These are the activations of a small network on made-up records, seen along a few directions, one row for each record.
Each row is followed by the record's values for the fields Gube, Pom, Rad, Gidir, Zuro.
Not every record has every field; a missing one is left out.
Other fields move the rows too, some of them a lot.
In the rows, 500 means zero.
Strong random noise was added to every row along 23 fixed directions; ignore it. To show where, here is one row again and again, with new noise each time:
[547 333 417 820 467 285 628 378 508 444 607 455 563 642 417 394 473 424
 569 623 642 492 314 397 550 533 529 735 439 645 420 413 405 704 387 514
 488 318 592 466 577 457 417]
[398 545 496 524 481 653 434 448 420 698 542 364 235 467 711 630 617 462
 520 393 593 419 418 652 417 700 513 512 431 457 292 540 589 515 461 274
 494 453 543 516 492 377 263]
[542 429 505 646 594 759 451 431 521 492 558 452 598 548 310 465 445 429
 666 394 742 437 440 679 322 322 526 418 474 580 720 549 509 621 432 535
 448 359 638 455 597 428 609]
[895 378 625 358 625 579 694 431 825 630 334 191 507 449 499 374 316 548
 238 339 691 464 493 459 530 573 573 448 697 283 512 680 394 464 523 546
 555 531 236 489 232 678 668]
[379 333 458 556 453 266 476 432 518 448 498 439 488 461 490 384 716 703
 460 575 304 372 525 497 417 492 622 559 615 393 467 464 503 295 349 528
 616 567 506 596 259 439 482]
[325 565 404 446 297 469 350 506 586 551 522 577 296 449 278 426 657 446
 545 503 575 461 512 330 492 383 503 476 626 570 607 468 410 529 579 542
 491 544 433 650 527 633 468]
[491 614 744 565 429 388 549 543 513 409 593 678 596 721 480 681 633 554
 396 320 546 609 593 653 633 381 341 867 378 519 358 474 816 417 537 632
 492 370 679 530 532 492 225]
[477 496 480 364 527 401 451 552 475 461 417 538 471 532 380 496 530 673
 542 683 476 369 480 373 481 631 509 324 484 413 608 371 366 575 442 459
 674 798 564 758 707 373 568]
[417 512 374 464 476 355 642 563 698 507 458 461 486 333 519 428 510 312
 394 474 349 436 565 386 473 651 472 510 494 455 723 695 361 340 564 498
 449 505 552 512 553 794 688]
[553 638 375 523 619 437 568 517 545 478 287 481 432 532 740 519 454 470
 671 608 440 624 508 479 608 467 569 650 394 400 487 557 557 457 385 441
 494 484 615 439 621 560 478]
[730 520 751 489 375 885 505 475 475 504 738 517 601 459 537 389 540 433
 547 384 692 450 706 779 430 296 491 533 591 701 368 448 533 482 409 562
 401 347 661 415 586 397 368]
[663 521 525 418 606 483 580 609 416 429 421 405 440 587 582 511 609 531
 403 514 573 490 582 349 627 457 526 773 567 637 245 444 478 419 446 404
 432 377 665 363 485 578 390]
[334 535 561 522 564 126 511 453 511 631 597 514 446 513 435 676 598 611
 403 787 366 411 365 406 696 717 375 637 449 402 382 574 609 466 311 478
 702 412 541 412 530 512 418]
[538 534 700 394 302 618 459 474 528 640 400 332 423 363 536 380 631 569
 540 541 436 474 726 568 458 452 498 493 470 469 508 543 424 632 387 834
 578 841 554 428 569 592 421]
[467 619 555 649 388 437 663 514 497 410 539 442 818 453 456 602 638 435
 613 501 499 424 461 452 482 471 539 644 533 593 556 539 283 490 390 550
 501 358 541 418 649 735 603]
[323 569 631 433 371 441 506 431 474 701 536 407 287 461 725 820 634 423
 510 444 548 364 469 633 454 736 493 505 515 341 481 608 452 580 488 341
 650 554 648 466 847 376 381]
[321 588 306 668 357 381 596 497 747 487 542 387 567 425 725 419 348 397
 442 340 672 563 565 587 235 390 659 741 703 514 523 601 485 436 473 477
 490 412 440 571 457 453 462]
[321 648 488 290 503 417 443 402 516 672 367 380 411 411 362 689 709 783
 456 417 547 468 658 502 566 328 228 434 360 282 353 493 537 522 674 647
 515 719 333 340 504 554 346]
[422 511 458 446 659 750 367 470 508 494 494 467 547 413 521 513 562 557
 456 304 611 553 680 696 463 447 530 408 488 639 586 639 825 462 551 647
 411 474 517 401 429 413 509]
[202 754 445 594 418 446 432 514 549 573 680 578 542 418 252 503 535 619
 475 538 680 491 438 423 416 542 251 384 354 597 527 404 588 591 553 452
 477 551 325 740 587 452 351]
[694 421 769 468 668 508 621 423 684 473 392 530 470 621 504 391 558 597
 363 546 444 399 626 456 471 556 311 566 755 490 735 479 473 507 426 491
 307 482 608 443 551 593 620]
[368 522 450 670 428 548 557 433 342 411 528 373 555 445 674 568 711 431
 541 462 606 454 442 549 580 466 685 430 377 522 444 497 395 312 504 245
 340 447 724 518 523 427 507]
[434 466 487 293 693 562 384 448 373 541 465 267 549 313 362 687 648 665
 383 503 633 463 522 417 750 744 515 371 457 600 499 705 678 687 599 671
 595 569 392 261 624 539 557]
[485 787 562 471 695 671 331 659 459 389 245 498 541 617 528 527 484 610
 539 575 602 727 521 316 625 414 624 560 625 729 600 513 691 597 362 602
 432 548 437 511 405 614 572]
[316 535 469 750 484 352 697 353 545 532 627 369 526 447 583 565 498 279
 364 470 764 508 408 427 594 397 470 330 405 538 573 564 298 364 613 197
 253 295 622 353 566 458 635]

[527 396 605 316 544 368 543 556 563 477 612 562 393 517 613 441 263 417
  53 451 374 603 608 416 673 681 342 321 521 487 403 494 495 384 752 467
 372 602 362 492 231 476 571] : Gube=u2, Pom=z1, Rad=p1, Gidir=j1
[490 609 802 699 552 463 558 546 467 507 546 451 389 668 563 465 486 494
 354 499 436 629 419 518 514 458 236 649 330 459 394 457 620 423 438 354
 297 392 586 458 281 547 335] : Gube=u1, Pom=z1, Rad=p1, Gidir=j5
[605 396 664 511 591 473 672 419 451 452 553 457 617 439 516 532 620 540
 445 510 466 353 519 542 539 550 440 267 441 412 600 484 392 311 506 303
 443 451 635 444 609 421 650] : Gube=u1, Pom=z1, Rad=p2, Gidir=j5
[369 544 236 459 578 353 586 569 593 462 251 615 584 460 861 636 617 421
 579 420 275 507 666 483 371 691 754 612 656 606 672 633 584 371 430 571
 612 509 588 485 659 524 641] : Gube=u2, Pom=z1, Rad=p2, Gidir=j4, Zuro=c2
[320 363 295 283 588 265 341 401 337 324 738 479 370 211 384 504 443 556
 553 606 367 593 536 404 728 342 373 325 592 417 472 562 544 484 794 407
 489 282 207 124 612 434 542] : Gube=u1, Pom=z1, Rad=p2, Gidir=j1
[565 564 659 601 588 448 593 489 766 641 652 506 901 471 164 367 258 792
 266 706 722 386 444 546 379 524 422 257 459 462 589 465 550 451 210 675
 710 666 328 797 239 377 629] : Gube=u2, Pom=z1, Rad=p2, Gidir=j3
[308 489 496 388 441 261 397 631 473 432 479 454 483 630 718 633 142 394
 397 586 349 604 480 460 433 535 649 515 732 443 446 515 240 655 458 620
 705 710 418 422 403 380 671] : Gube=u2, Pom=z1, Rad=p2, Gidir=j5
[660 446 308 447 366 383 677 375 612 378 600 484 855 336 509 459 361 648
 713 554 360 385 478 697 442 538 494 539 480 160 382 442 325 509 529 548
 665 540 252 577 684 467 503] : Gube=u1, Pom=z2, Rad=p1, Gidir=j5
[618 538 454 410 644 424 551 677 404 394 497 539 540 442 393 526 407 446
 599 534 385 563 413 308 539 479 505 399 440 523 547 509 443 402 495 389
 629 338 383 465 529 657 641] : Gube=u2, Pom=z1, Rad=p2, Gidir=j1
[591 379 595 682 674 351 636 533 594 583 489 474 481 659 576 472 432 471
 421 528 538 451 442 501 301 623 536 633 553 597 561 519 609 505 224 462
 647 350 678 495 490 340 509] : Gube=u1, Pom=z1, Rad=p2, Gidir=j5
[297 588 621 511 300 360 546 364 677 776 545 496 337 409 603 565 531 428
 380 507 497 430 495 478 413 576 428 223 604 345 593 527 313 434 522 404
 539 636 350 597 460 463 549] : Gube=u2, Pom=z1, Rad=p1, Gidir=j5
[744 292 576 516 739 754 451 581 384 421 451 367 298 496 154 340 614 544
 707 303 452 414 341 463 247 632 344 508 373 503 729 521 603 674 521 432
 494 338 445 537 548 686 464] : Gube=u1, Pom=z2, Rad=p1, Gidir=j5
[529 578 485 464 507 608 490 572 612 619 352 233 487 402 669 544 414 505
 410 328 658 574 469 542 408 627 765 601 599 456 479 735 628 532 428 580
 706 566 368 551 368 544 487] : Gube=u2, Pom=z1, Rad=p1, Gidir=j4, Zuro=c2
[290 489 394 439 343 389 350 431 500 354 546 570 509 601 434 547 398 508
 522 745 358 405 394 513 629 515 416 754 718 279 518 475 228 686 615 505
 320 615 582 499 595 634 556] : Gube=u2, Pom=z1, Rad=p1, Gidir=j5
[695 338 609 455 526 379 580 506 450 419 459 550 580 606 455 527 650 496
 526 392 418 449 514 210 420 663 581 416 865 831 512 335 311 679 484 614
 666 374 197 420 536 525 631] : Gube=u1, Pom=z1, Rad=p1, Gidir=j5
[597 688 639 468 543 564 561 495 668 274 516 526 780 348 737 508 462 670
 557 510 444 547 502 653 517 581 682 603 874 309 713 655 710 273 368 330
 547 338 328 694 571 529 619] : Gube=u1, Pom=z1, Rad=p1, Gidir=j5
[536 519 521 522 594 446 514 417 617 631 373 715 580 673 551 759 605 470
 533 503 447 463 412 553 650 706 618 523 546 497 580 610 676 474 365 618
 677 426 569 564 497 524 584] : Gube=u2, Pom=z1, Rad=p1, Gidir=j5
[252 503 311 593 733 488 493 273 591 501 202 410 538 496 662 511 592 679
 568 576 243 456 588 705 457 411 313 560 413 187 699 621 561 415 527 540
 130 629 638 242 394 600 628] : Gube=u2, Pom=z1, Rad=p2, Gidir=j5
[268 457 505 547 279 377 405 413 483 420 470 522 486 572 325 514 670 590
 503 404 493 491 552 471 466 397 382 566 498 457 596 398 385 696 699 718
 398 739 469 570 538 561 427] : Gube=u1, Pom=z1, Rad=p1, Gidir=j5
[344 575 313 330 410 394 397 644 682 744 438 791 377 619 293 626 375 350
 561 473 349 374 542 451 240 391 421 324 519 433 545 415 248 456 470 681
 747 667 416 642 362 574 616] : Gube=u1, Pom=z2, Rad=p2, Gidir=j4, Zuro=c1
[603 524 764 548 398 407 604 595 504 413 616 364 418 373 458 367 473 523
 538 466 462 507 361 347 296 635 412 630 722 448 665 515 418 592 476 276
 612 343 270 613 682 654 453] : Gube=u2, Pom=z1, Rad=p2, Gidir=j1
[651 486 425 494 556 511 568 458 479 466 413 392 507 472 514 555 570 554
 652 408 507 516 411 456 518 584 511 718 531 441 410 543 544 619 539 466
 543 345 331 415 610 638 394] : Gube=u1, Pom=z2, Rad=p1, Gidir=j4, Zuro=c2
[684 342 572 419 418 559 574 461 513 423 575 568 473 489 540 442 560 423
 408 297 483 539 646 665 643 382 512 562 416 420 453 552 617 299 691 534
 407 436 649 469 472 509 429] : Gube=u2, Pom=z1, Rad=p2, Gidir=j4, Zuro=c1
[580 466 569 777 324 503 639 364 510 578 590 408 552 375 371 272 478 441
 737 453 334 568 359 575 383 401 315 296 116 335 492 433 342 540 484 574
 488 512 238 497 358 638 455] : Gube=u1, Pom=z2, Rad=p1, Gidir=j4, Zuro=c1
[545 581 440 448 440 535 558 575 533 555 513 438 636 353 431 433 283 378
 555 704 362 490 457 476 573 761 378 425 213 448 568 606 314 704 492 679
 543 736 503 510 708 701 606] : Gube=u2, Pom=z1, Rad=p2, Gidir=j5
[703 500 390 333 458 466 514 406 597 397 585 597 515 436 448 448 429 567
 650 608 587 524 586 564 705 226 465 851 718 359 376 522 544 515 580 516
 484 269 499 341 761 586 370] : Gube=u2, Pom=z1, Rad=p2, Gidir=j4, Zuro=c2
[587 636 420 212 539 513 542 583 599 404 323 477 575 328 754 536 501 606
 490 528 584 531 781 340 505 652 690 499 864 674 622 533 507 604 508 561
 604 658 392 509 907 438 585] : Gube=u1, Pom=z2, Rad=p2, Gidir=j4, Zuro=c2
[570 447 413 517 617 508 481 294 589 626 372 559 442 415 527 407 609 623
 669 583 349 575 574 564 630 444 448 409 375 422 502 550 718 484 441 704
 480 491 343 347 365 558 455] : Gube=u2, Pom=z1, Rad=p2, Gidir=j1
[341 444 459 579 315 326 551 479 472 413 692 505 533 455 696 590 293 279
 551 446 291 559 406 683 428 548 498 499 426 291 485 560 355 478 604 396
 535 441 459 461 573 425 529] : Gube=u1, Pom=z1, Rad=p1, Gidir=j1
[546 664 625 398 479 534 497 626 599 452 313 506 667 623 705 596 469 582
 437 480 399 529 630 560 459 509 624 848 814 486 460 578 520 490 343 701
 565 585 536 500 415 656 532] : Gube=u2, Pom=z1, Rad=p1, Gidir=j3
[717 397 763 380 489 597 522 520 439 520 551 501 480 532 547 470 437 502
 433 486 330 488 531 576 529 562 445 344 513 429 407 447 429 465 469 514
 551 553 441 461 361 478 533] : Gube=u2, Pom=z1, Rad=p1, Gidir=j1
[595 655 371 474 542 729 594 527 620 512 411 543 714 529 591 563 434 465
 420 481 654 428 530 619 603 639 512 584 385 491 445 536 518 441 550 469
 312 580 665 653 555 573 512] : Gube=u1, Pom=z1, Rad=p2, Gidir=j5
[402 692 628 245 648 802 346 666 425 509 515 696 515 564 548 756 488 350
 308 469 369 420 549 603 634 650 398 278 555 551 588 608 535 281 581 339
 300 490 683 491 427 587 725] : Gube=u1, Pom=z1, Rad=p2, Gidir=j5

Which values does each new row have?
[486 404 215 500 488 608 454 409 669 629 548 499 393 433 543 280 502 561
 484 574 582 324 632 553 264 602 466 692 729 657 352 415 529 628 416 537
 380 483 473 520 469 413 325] : Gube=u1, Pom=z2, Rad=p1, Gidir=j1
[385 281 191 356 754 341 435 437 542 529 371 507 302 555 508 502 483 557
 436 506 442 389 632 485 405 367 473 486 608 423 522 515 496 400 582 451
 474 490 644 304 446 346 598] : Gube=u2, Pom=z1, Rad=p1, Gidir=j1
[401 551 371 402 362 508 399 532 446 435 620 429 421 210 508 425 713 642
 660 501 484 418 569 529 390 551 578 767 696 504 448 566 647 490 480 438
 608 399 428 560 720 555 267] : Gube=u2, Pom=z1, Rad=p2, Gidir=j5
[762 549 615 359 608 752 434 659 389 199 313 519 508 617 704 369 336 561
 652 408 348 701 616 601 449 445 517 635 577 459 551 422 586 614 550 526
 411 621 520 554 600 495 483] : Gube=u1, Pom=z1, Rad=p1, Gidir=j5
[429 374 811 341 615 411 433 563  50 190 545 324 665 442 541 623 795 828
 428 644 303 405 669 487 594 637 461 610 581 615 482 453 538 606 448 560
 549 636 769 216 813 349 493] : Gube=u2, Pom=z1, Rad=p2, Gidir=j5
[365 692 593 468 440 258 491 498 614 584 646 703 571 483 437 586 337 488
 513 801 282 469 380 412 566 442 369 336 679 311 529 473 298 344 358 388
 618 413 288 524 403 593 677] : Gube=u1, Pom=z1, Rad=p1, Gidir=j1
[404 753 617 429 582 488 610 578 560 650 233 412 389 513 633 694 818 604
 384 473 628 380 640 322 410 646 438 493 529 595 621 476 504 451 418 354
 458 644 679 546 763 516 471] : Gube=u1, Pom=z1, Rad=p1, Gidir=j5
[397 670 430 315 325 646 334 762 272 297 441 446 507 487 690 605 434 409
 582 471 438 611 594 528 533 390 749 634 524 526 328 480 344 490 528 547
 520 706 610 531 498 580 462] : Gube=u2, Pom=z1, Rad=p1, Gidir=j3
[516 534 528 279 489 684 314 527 391 480 557 469 326 406 603 546 280 330
 556 599 427 601 453 551 696 687 468 412 506 448 549 633 514 745 652 482
 462 569 462 359 741 517 542] : Gube=u1, Pom=z1, Rad=p2, Gidir=j5
[448 746 580 680 364 521 577 608 443 570 506 397 400 471 584 515 523 330
 662 271 728 686 452 440 274 177 578 333 361 585 516 455 430 398 486 278
 608 365 448 551 577 395 434] : Gube=u2, Pom=z1, Rad=p1, Gidir=j5
[592 643 683 533 340 865 491 565 611 539 462 587 466 556 445 432 551 313
 520 370 645 427 509 498 364 420 529 438 681 604 754 482 310 476 511 392
 279 502 618 723 532 696 606] : Gube=u2, Pom=z1, Rad=p1, Gidir=j4, Zuro=c2
[642 522 644 572 399 633 569 472 542 504 398 470 348 673 616 487 437 411
 527 447 648 490 410 592 495 434 506 598 444 282 545 447 364 524 533 290
 353 594 739 668 608 475 432] : Gube=u1, Pom=z2, Rad=p2, Gidir=j4, Zuro=c1
[319 458 467 459 531 545 329 523 299 348 603 662 431 497 570 566 562 401
 630 493 360 560 636 594 500 422 480 448 509 665 604 484 602 531 566 523
 428 427 678 341 702 368 510] : Gube=u1, Pom=z1, Rad=p1, Gidir=j1
[507 609 620 563 473 413 561 473 435 553 575 323 547 357 254 588 744 711
 484 448 682 513 393 351 569 413 420 546 421 526 370 498 668 457 495 416
 609 294 240 446 478 574 312] : Gube=u1, Pom=z2, Rad=p1, Gidir=j1
[382 327 731 683 498 499 396 489 352 624 437 385 331 791 389 641 609 459
 415 454 525 441 346 543 433 557 478 617 352 540 491 495 515 712 402 623
 518 593 767 420 341 466 419] : Gube=u2, Pom=z1, Rad=p1, Gidir=j1
[552 650 735 474 348 596 453 684 524 321 700 586 679 422 465 272 288 505
 365 584 533 688 646 475 555 552 441 566 537 736 552 460 618 640 485 729
 462 638 414 675 551 528 433] : Gube=u1, Pom=z1, Rad=p2, Gidir=j1
